These are the activations of a small neural network, seen along a few directions. Each row is one input.
In each table, some parts of the input vary, and every possible input appears once, in random order.
A made-up example of a description, with smaller parts first: one of 6 places along a line, together with either a single point or one of 9 places along a line or (one of 3 separate values, together with one of 8 places around a ring).
Shared parts are said once, and a part with two or three values counts as separate values.
(in the rows, 128 means zero)

Other details of the inputs shift rows strongly along two fixed directions, in all tables alike. That doesn't count.

A family of inputs:
x1: [149 146 118 113 143  98  75  71 107 135 112  89 118 167]
x2: [150 154  92 131 151 169 147 200 150 139  70 112 176  82]
x3: [124 152 110 136 167 150 151 211 128 146  65 119 171  82]
x4: [113 105 110 119 180 165  85  68 130 145 110 108 133 156]
x5: [129 150 137 142 134 118  63  75  85 113 115  92 139 154]
x6: [104 118 136 145  93 140 226 226 203 126 139 204 121  80]
x7: [ 94 111 125 119 186 151  85  80 121 154 115 104 138 164]
x8: [150 149  93 134 156 158 158 182 140 154  70 112 180  66]
x9: [142  88 175 120  70  91 153 100 143 101 188 156  82 144]
x10: [153 185  83 117 126  85 133 182 144 138  80 109 161  70]
x11: [113  65 158 132 110 164 166 107 176 107 187 176  89 161]
x12: [143 208  94 121 127 123 125 181 123 142  94 116 148  51]
x13: [147 164 127 138  69  95 227 204 159 130 178 192 108  56]
x14: [130 137 127 133 135 108  56  83  85 115 119  98 144 158]
x15: [133 106 169 158  76  91 164  96 121 101 199 168  99 159]
x16: [117 135  67 135 151 135 140 210 145 144  79  96 152  71]
x17: [ 88 108 126 120 191 157  78  97 117 138 104 114 124 171]
x18: [128 106 156 115  73 106 158 102 120 108 210 170  78 147]
x19: [127 141 116 133 136 102  66  80  83 116 121  98 147 167]
x20: [130 102 167 116  72 113 149 105 121 108 208 170  76 138]
x21: [141 100 184 128  69 101 160  92 144  99 184 151  77 141]
x22: [119 106 141 121 173 156  96  88  94 151 108  88 149 169]
x23: [119 109 134 119 155 169  83 106 103 134  88 101 135 190]
Description of these inputs: either a single point or (one of 2 separate values, together with one of 5 places around a ring) or (one of 3 separate values, together with one of 4 places along a line).
Change only the place on the ring of 5 in x23. List by row number the other rows that result.
Answer: x2, x3, x8, x22

A family of inputs:
x24: [163 224  56  93 150 133 101 166 127 160  81 109 163  46]
x25: [ 84 123 153 150 142 140 110 117 120 131 141 158 133 158]
x26: [144 134 107 149  76  70 192 206 191 105 127 159 148  64]
x27: [107 122 119  78 169 166  38  37 110 137 132 102  84 220]
x28: [114 107 110 100 136 147 117 107 138 134 152 148  74 159]
x29: [129 102 116 127 142  97  41  39 113 110 113  70 120 201]
x30: [113 118 133  97 128 157 106 101 151 138 152 151  83 153]
x31: [135  97 136 140 122 167 223 229 160 134 128 152 149  70]
x32: [121 202  62  99 176 157  89 186 156 150  54 112 145  58]
x33: [169 111 161 135 112 158 132  85  96 120 138 105 132 149]
x34: [ 98 192  61 152 193 131 104 203 112 157  49 119 188  86]
x35: [162 226  57 102 152 135 106 163 128 163  80  99 155  45]
x36: [154  82 171 145  49 120 189 166 138  84 165 160 118 130]
x37: [ 99 130 153 142 115  85 106 126  88 112 139 136 127 157]
x38: [142  53 201 125  75 120 140  92 101  90 166 128  89 200]
x39: [107 149  71  83 188 170  69 107 115 173  91  86 127 122]
x40: [149 131 160  99  75 114 197 130 148 131 199 184  75  94]
x41: [ 89 151 141 169 117 128 191 212 161 115 134 194 145  62]
x42: [110  59 169 134 116 128 136  68 173 118 169 157  94 186]
x43: [114  87 153 148 103 119 193 146 204 104 155 180 107 103]
x44: [155 163  96 122 175 110  77  78 116 153  81  65 157 124]
x45: [153 160 103 109 176 105  77  80 115 156  74  74 163 126]
x46: [145  56 194 138  74 125 140  90 102  88 173 120  84 198]
x47: [149 143 135  98 117 130 120  78 114 138 171 127  81 131]
x48: [153  83 172 153  51 122 194 163 138  87 164 150 109 129]
x49: [165  69 195 129  81 154 149  58  99 100 190 141 107 180]
x50: [143 109 125 150 108 153 222 227 163 126 110 163 140  84]
x51: [111 162 126 175  81  83 184 219 137 107 143 171 147  69]
x52: [113 107 195 137 110 110 135  58  81 119 198 161 103 175]
x53: [125 190 113 140 176 121  69  98  64 151  98  88 166 126]
x54: [ 77  96 156 157 112 138 204 158 135 133 185 188 122 107]
x55: [126  87 154 112 165 186  63  50  92 123 105  83 124 237]
x56: [103  72 116 110 198 143  60  45 123 142 123  82 125 197]
x57: [102 133 146 155 115  91 106 124  89 110 146 128 121 155]
x58: [100  41 155 129 126 135 157  63 156 129 180 142  94 171]
x59: [120 127  71 125 195 127  73 107 139 148  61  86 150 152]
x60: [ 91 182  71 141 207 143 109 207 113 165  68 111 198  69]
x61: [ 94 159 133 161 117 124 203 218 161 128 137 191 151  85]
x62: [171  98 190 146  71 140 216 137 127 115 176 151 111 112]
x63: [143 211  49 107 137 111  87 193 135 142  66  92 146  63]
x64: [134 116 137 112  50 100 171 158 161  97 195 184  75 109]
x65: [127  80 160 117 161 189  53  49  94 129 103  87 125 225]
x66: [127 125 133  90 102 100 101 111 121 120 150 130  78 152]
x67: [165 200  61 127 164 106 109 155 145 154  55  91 202  55]
x68: [124 138 166 167  83 110 194 135 120 115 197 184 124  99]
x69: [132 132 120 125 179 185  69 123 109 127  48  78 161 142]
x70: [115 210  71 150 149  94  83 204 100 130  60 108 201  77]
x71: [121  68 150 125 139 185 143 106 111 138 128 110 128 158]
x72: [147 117 125 122 157 121  58   8 105 132 128  76 127 183]
x73: [134 225  79 145 164 117 102 174  94 151  74 115 209  59]
x74: [110 146  72  81 201 167  61 121 117 165  99  89 126 128]
x75: [136  97 146 152  69  67 196 159 179 101 164 154 102 109]
x76: [125 134 115 144 115 112 215 203 214 130 120 170 143  79]
x77: [140 162 109 120  71  91 191 220 168 122 148 162  96  53]
x78: [161 102 172 105 150 157  67  28  57 132 115  71 129 205]
x79: [126  64 170 126  88  73 134  77 144  98 169 137  87 184]
What is each input in this table made of?
Answer: one of 4 separate values, together with either one of 6 places along a line or (one of 2 separate values, together with one of 4 places along a line)
Changing only the choice among 4 separate values turns x72 into x35. The same change can be made to x76. Which row results?
Answer: x27
Changing only the choice among 4 separate values turns x58 into x39. The same change can be made to x67. Which row results?
Answer: x24
Change only the choice among 4 separate values in x26. List by row number the other rows that result.
Answer: x36, x64, x70
Change only the choice among 2 separate values in x36. List by row number the other rows that result.
Answer: x49

A family of inputs:
x80: [139 145 122 124 129 141 139 157 136 133 106 127 140 106]
x81: [125 143 122 137 133 128 131 160 132 128 103 129 146 115]
x82: [122 143 108 124 149 125 130 141 137 144 114 124 140 107]
x83: [130 122 162 129  83 104 143 104 108 110 190 157  93 142]
x84: [110 120 114 105 191 154   7  17  79 137 107  72 123 214]
x85: [126 134 114 135 130 122 131 163 129 127 106 120 144 112]
x86: [130  92 164 132 104 143 153  98 131 115 173 153 103 150]
x87: [134  82 161 125  91 134 165 117 135 112 175 150  93 147]
x88: [132  87 165 129 107 133 161  97 129 121 174 147 102 149]
x89: [124 138 120 141 138 120 143 154 130 136 111 125 152 106]
x90: [124 143 117 142 140 131 125 148 127 131 108 126 154 114]
x91: [150 153 110 128 120  99 120 133 140 126 106 114 142 107]
x92: [122 148 110 121 141 133 122 149 141 136 107 129 133 113]
x93: [124 139 102 119 139 127 122 153 137 135 111 120 130 111]
What is each input in this table made of?
Answer: either one of 2 separate values or (one of 3 separate values, together with one of 4 places along a line)
Change only the choice among 3 separate values in x81. List by row number the other rows that result.
Answer: x80, x92
Change only the place on the line of 4 in x89. List by row number the other rows that result.
Answer: x81, x85, x90
